Each row below is a small network's average activation on inputs in which a field has the value named, seen along a few directions.
Related values have similar rows: they may be neighbours, one step apart, or belong to one group.
Random noise pushes rows far along 2 fixed directions. That doesn't count. These rows show it; they differ only by the noise:
[-318  -51  145 -136  384  195  -96  118   85  176   50  251]
[ -31 -226   84 -179 -227 -718 -107 -337   58 -191  319 -582]
[-166  -21   66 -107   28 -284 -142 -156  213 -202   11 -361]
[-342   84  105  -82  404  276 -134  123  226   28 -151  154]


Bipaz, 15 values:
l6: [ 330  -58 -144   60  -84 -233   10  -50 -384   58  186    4]
l10: [-95  33  24 -68 -47 408 191 137  -5 469 -97 519]
l8: [ -41 -117 -286  -54  118  280  182  220  -88  271  -55  267]
l15: [  13   94  139 -172  141  153  120  186 -144  370  208  392]
l1: [ 134  115 -340  188 -233  394  -14   70 -132   54  -46   46]
l14: [ 144  188  -82  107  -34  -36   -2   83  -90   23 -157  352]
l12: [ -53  -94  120 -184  -93 -450  -61 -215   66 -192  216 -385]
l7: [   8  183  -12   87  297  149   88  120  237  -13 -210  -38]
l5: [ 135  -35  156   16 -239  -22  -96 -205 -261 -295  118 -120]
l9: [ 128  -91   63  140  349  181  165  179 -361  330   98  356]
l4: [  65 -246  142   14  -17 -330  -12  124  -23 -270  239 -147]
l13: [  80   11 -111  350  -15   38 -223  -31  214 -391 -210 -135]
l2: [ -27  -51  210  -72 -317 -333   48 -450   -7 -222  309 -355]
l11: [  35  200 -103  177 -398   83  -25  -25    1  -92 -411 -160]
l3: [ 128  -97 -165 -148 -257 -154  134  -64  269   75 -150 -286]
Each value of Bipaz is a pair of two hidden parts, and every pair occurs once (5 first parts, 3 second parts).
l4 and l9 share the first part; l4 and l2 share the second. Which value has the first part of l2 and the second part of l9?
> l15
l6 and l1 share the first part; l6 and l14 share the second. Which value has the first part of l14 and the second part of l1?
> l11

Fenon, 15 values:
k14: [ 190  -81 -158 -114 -291 -121  123  257   69  259  -96   56]
k8: [ 243 -216 -278  -27 -656 -472  139 -216  326 -151 -254 -579]
k13: [ 290    2 -199  303  -72  -53 -128   44 -192 -363   19 -234]
k12: [ 20 126 -68 320 368 268  30  77 -59  -7 120 608]
k5: [ 195  220   31 -194 -286   35  165  -59 -255  322  285  201]
k7: [  85 -310  194 -176 -879 -550  -89 -505 -386  179  532 -295]
k2: [-153 -221  313 -413  219 -314  100  -79  -90  252  107  209]
k11: [-302  387  -66   91  608  464  -58  340  681 -342 -744 -204]
k1: [ 266  148 -322  218 -186 -349  120 -129  103 -283 -187 -696]
k4: [ 196  -40  134  348  -95   68 -141   19 -106 -280  -27   87]
k6: [-430 -255   89 -286  375  -39 -107  196 -140   89  430  219]
k3: [-276  -21  314  -24  235  234 -206   -5  178 -315 -161 -200]
k15: [-189   77 -258   30  171  840  136  146 -124  373 -157  457]
k10: [ -95  302  -21  153  567  481   23  176  -80  453 -346  618]
k9: [ -55 -166  320 -248  -26 -443  -89 -220    8  -78  552 -119]
Each value of Fenon is a pair of two hidden parts, and every pair occurs once (5 first parts, 3 second parts).
k2 and k10 share the first part; k2 and k6 share the second. Which value has the first part of k6 and the second part of k10?
> k13
k3 and k7 share the first part; k3 and k9 share the second. Which value has the first part of k9 and the second part of k7?
> k5

Vedid, 25 values:
n6: [ -67 -143   96  183  216  311 -100  195 -328  210  198  362]
n25: [  32   80  149  -81 -104   59  129 -150  173   51 -217  -14]
n21: [  58   80 -223  255  194  487  194  189   90   24 -242  174]
n12: [ -15 -146  -13 -135  -18 -183  -60  -84   22 -159 -119 -273]
n23: [-116  159 -103 -101 -360   60   10  -70  169  -78 -276 -169]
n13: [ -24  -97 -212   -4   34  180   43  100 -307  262  123  373]
n5: [-118 -363   91 -284  146  -19  121  133 -179  416  293  290]
n3: [-122 -204  112  -67  235  -26  -68  191 -113 -118  -25  101]
n15: [ -92   34    8  142  -24  180 -146  -80 -199  -72   29   90]
n17: [-170  -33  103 -216 -113   43   -4  -50  146  -51   56 -202]
n24: [-183  123  -60  140  424  248 -215  174  398 -282 -417  151]
n11: [ 286 -142   66   47 -494 -756   14 -346 -396 -169  671 -354]
n18: [ 189  146  -39   94  -88  -21   44 -125 -149  142 -101  126]
n9: [ 288 -227  -76  230 -149 -321   15 -208  -41  -96  361 -182]
n8: [-144 -181   38 -329  153  -99  135  105 -151  393  274  127]
n2: [ -38  197  -60  -15 -196   96   -5   65  251  -31 -328 -113]
n1: [  80 -211  -20 -157 -181  -22  218  175  -41  248  101  135]
n19: [ -86  107  -21  175  -16  382  -18   38 -162  226 -124  270]
n7: [248  74 -90 112  68 136 116 132 -31 142   4 165]
n4: [ 151  186 -100  168   32  -77 -124   58   87 -141   48  -73]
n14: [-107  -21   80 -311   71  -38  -18 -134  111  119  147    2]
n16: [-100 -135  230  -12   24 -155  -77 -106 -169 -131  253  -51]
n10: [ -92  208  198   -2  223   -9 -100   -8  116 -256  -49   55]
n20: [ -47  -91  156  -55  288 -207   35   67 -111  118  357  112]
n22: [  71  211 -113   45    3  102   13   48  295   66 -446 -131]
Each value of Vedid is a pair of two hidden parts, and every pair occurs once (5 first parts, 5 second parts).
n10 and n18 share the first part; n10 and n20 share the second. Which value has the first part of n20 and the second part of n18?
> n7
n3 and n2 share the first part; n3 and n16 share the second. Which value has the first part of n16 and the second part of n2?
> n23
n11 and n14 share the first part; n11 and n15 share the second. Which value has the first part of n15 and the second part of n14?
> n17
n1 and n9 share the first part; n1 and n22 share the second. Which value has the first part of n22 and the second part of n9?
> n4
